Each row below holds a small network's activations on one input, seen along a few directions.
Each table varies a few parts of the input and shows all the possible inputs, shuffled.
A made-up example of a description, with smaller parts first: line(4) and (point or line(9) or (values(2) and ring(8))).
Shared parts are said once, and a part with two or three values counts as separate values.
In the rows, zero is written as 128.

Other details of the inputs vary at random and push rows far along two fixed directions, the same in every table; ignore that.

A family of inputs:
R1: [ 82 120 114 127 115 112 107  83 155 132 150 147 142]
R2: [ 82  99 121 144 105  92 121  90 145 131 141 126 134]
R3: [183 173 172  87 155 176 165 230  90 157 117 131  69]
R4: [189 141 194 116  88 119 146 146 141  91 126 142 130]
R5: [183 176 159 112 153 181 181 220  65 141  94 109  77]
R6: [ 92 120 104 144 124 119 104  70 134 116 135 122 158]
R7: [ 95 114 102 127 107  98 108  80 129 134 128 121 168]
R8: [106 122  83 105 190 158 126 173  83 189 124 102 109]
R9: [102  95 109 134 110  82 108  94 166 146 127 137 136]
R10: [172 162 190 114  71 113 155 143 141 106 112 148 125]
R11: [112  89 105 134 122 100 107  87 136 123 134 113 171]
R12: [ 85 120 111 152 125 116 111  78 155 122 152 147 130]
R13: [105 119  82 110 188 153 133 176  90 193 116  99 106]
R14: [173 165 191 109  73 118 149 140 134 103 121 150 127]
R15: [ 97 132  91 140 126 116 103  72 145 127 131 139 162]
R16: [197 170 157  98 172 192 167 224  75 130 110 113  93]
R17: [118  82  95 147 120  89 113  88 147 124 116 118 159]
R18: [114 108  94 148 141 117 102  78 153 116 137 131 166]
R19: [ 97 126  96 154 129 119 105  69 140 117 134 131 154]
R20: [ 88 109  90 133 178 145 148 176  93 180 126 121  63]
R21: [183 182 154  97 150 178 178 223  69 151  91 117  85]
R22: [181 143 196 130  82 124 146 147 133  83 128 137 123]
R23: [101 106  92 139 105  88 114  82 140 135 110 125 155]
R24: [ 79 131  94 104 181 161 137 175  94 183 148 124  86]
R25: [100 115  76 134 183 152 145 169  77 176 109 103  84]
R26: [181 180 175 109  83 130 141 128 125  91 108 134 152]
R27: [109 141  73 118 207 175 121 163 101 181 127 120 104]
R28: [ 95 100 118 126 109  87 109  96 162 147 137 129 146]
R29: [104 117 103 121 122 105  95  81 145 133 133 116 173]
R30: [ 89 115  85 119 175 143 146 180  99 191 124 129  71]
R31: [179 154 193 132  94 142 139 139 144  75 132 147 120]
R32: [ 92 128  95 105 196 170 123 173 111 186 147 128  85]
R33: [178 151 194 127  87 132 142 145 138  77 133 138 125]
R34: [176 182 180 122  91 137 144 130 152  96 124 168 120]
R35: [110  84  96 161 113  94 112  88 139 116 117 113 152]
R36: [105 120 102 126 128 115  92  76 151 131 132 125 169]
R37: [192 158 184 129 106 138 142 137 159  85 130 160 124]
R38: [186 150 193 114  94 128 143 144 147  85 132 142 132]
R39: [ 93 111 118 118 117 102 100  91 160 138 151 132 150]
R40: [196 166 170 146 104 145 136 128 135  71 113 140 141]
R41: [189 138 193 122  86 114 153 149 148  94 118 140 128]
R42: [187 136 185 143  80 113 151 148 144  85 109 143 110]
R43: [110 102 102 137 135 117 100  80 147 115 138 123 170]
R44: [104  91 106 148 115 104 106  87 128 115 135 109 164]
R45: [181 140 194 135  80 118 152 150 140  86 119 135 121]
R46: [ 93 122  86 122 185 162 138 166  67 174 127  99  98]
R47: [110 101  82 121 195 155 141 180  86 176 122  97 107]
R48: [ 96 110  96 116 203 172 131 176 107 169 153 126  86]
R49: [103  89 105 153 113  99 112  90 135 118 127 106 162]
R50: [100 100 105 146 122 112 103  85 133 109 141 109 166]
R51: [ 93 117  91 141 201 176 132 174 105 161 153 131  75]
R52: [114 100  94 136 113  86 104  84 151 140 110 120 159]
R53: [101 104 104 151 129 121  99  80 139 107 139 119 163]
R54: [ 80 111 120 136 112 105 112  85 144 122 154 129 138]
R55: [ 81 114 119 141 119 115 109  80 149 121 153 138 134]
R56: [172 159 196 123  77 121 151 136 129  92 124 141 118]
R57: [ 98 120 108 134 129 112  98  84 172 138 149 150 141]
R58: [196 134 184 129  87 108 152 147 152  93 107 147 118]
R59: [ 92 141  79 111 193 176 129 163  83 176 128 117 104]
R60: [181 174 180 123  86 133 143 125 119  81 111 125 143]
Each input here is: values(2) and ring(5) and line(6).
The inputs of R34 and R30 match in every part but the line(6) part. If R18 is changed in the same way as R34 into R30, which row does it become?
Answer: R17
The inputs of R52 and R8 match in every part but the line(6) part. If R42 is changed in the same way as R52 into R8, which row does it become?
Answer: R22
Change only the ring(5) part in R51. List by row number the other rows that result.
Answer: R12, R34, R37, R57
Change only the values(2) part in R49. List by row number the other rows that result.
Answer: R45
A walk changes only the line(6) part. It starts at R57 and steps to R32. List the rest of the walk in order.
Answer: R39, R3, R28, R9
Change only the values(2) part in R38. List by row number the other rows that result.
Answer: R16

A family of inputs:
R61: [ 34  57  52 148 112  58  88  30 159 145 140 108 203]
R62: [237 182 204 131 101 162 169 194  92  79  95 123 109]
R63: [ 98 107  77 129 200 163 139 165  63 168 131  98  98]
R64: [234 195 198 108 116 177 168 180 100  71  93 131 116]
R65: [ 99  99  76 130 195 155 139 185  89 180 120  90  99]
R66: [210 183 223 113  97 152 184 190 133  93 116 173  61]
R67: [ 30  66  59 162 110  69  69  15 142 139 148 100 190]
R68: [190 123 174 145  29  63  98  52 194  53 108 144 202]
R69: [176 136 175 156  34  84 101  42 187  30 115 137 207]
R70: [245 198 199 124 117 169 163 189 119  92  93 134 114]
R71: [ 73 105  95 138 187 156 140 185 118 181 152 143  47]
R72: [146 139 219 130  15  61 104  49 217  61 157 167 166]
R73: [ 67 113 104 105 187 161 139 186 113 188 176 142  71]
R74: [ 89 130  66 116 199 179 133 168  75 166 129 108 114]
R75: [212 178 238  98 104 158 173 197 139  93 138 166  75]
R76: [ 49  66  50 157 139  74  73   9 170 139 150 119 197]
R77: [146 140 195 144   9  57 126  47 210  57 138 187 164]
R78: [ 28  76  52 153 120  85  61  13 157 131 146 105 195]
R79: [ 74  99 110 123 194 162 130 192 123 182 175 135  61]
R80: [237 212 194 107 112 167 171 183 109  99  92 142 126]
R81: [ 99 101  78 117 200 153 146 173  82 180 119  94 100]
R82: [ 97 138  75 120 203 170 123 160  89 192 124 102 102]
R83: [110 104  70 109 203 158 128 172  85 183 122 111  99]
R84: [  7  68  76 157 102  58  77  25 189 149 170 147 139]
R85: [180 141 179 129  21  62  95  42 186  65 103 141 202]
R86: [102 116  65 105 193 157 130 178  82 189 122 116 109]
R87: [227 195 209 102  93 151 173 192 103 103  79 115 110]
R88: [ 90 119  72 126 189 163 141 171  60 175 131 103 108]
Describe the family of inputs behind these rows.
Answer: line(4) and (values(2) or ring(5))
Change only the ring(5) part in R68. List by row number the other rows that result.
Answer: R62, R65, R69, R70
Change only the line(4) part in R70. List by row number the other rows that result.
Answer: R76, R80, R82
Change only the values(2) part in R72. List by row number the other rows that result.
Answer: R84
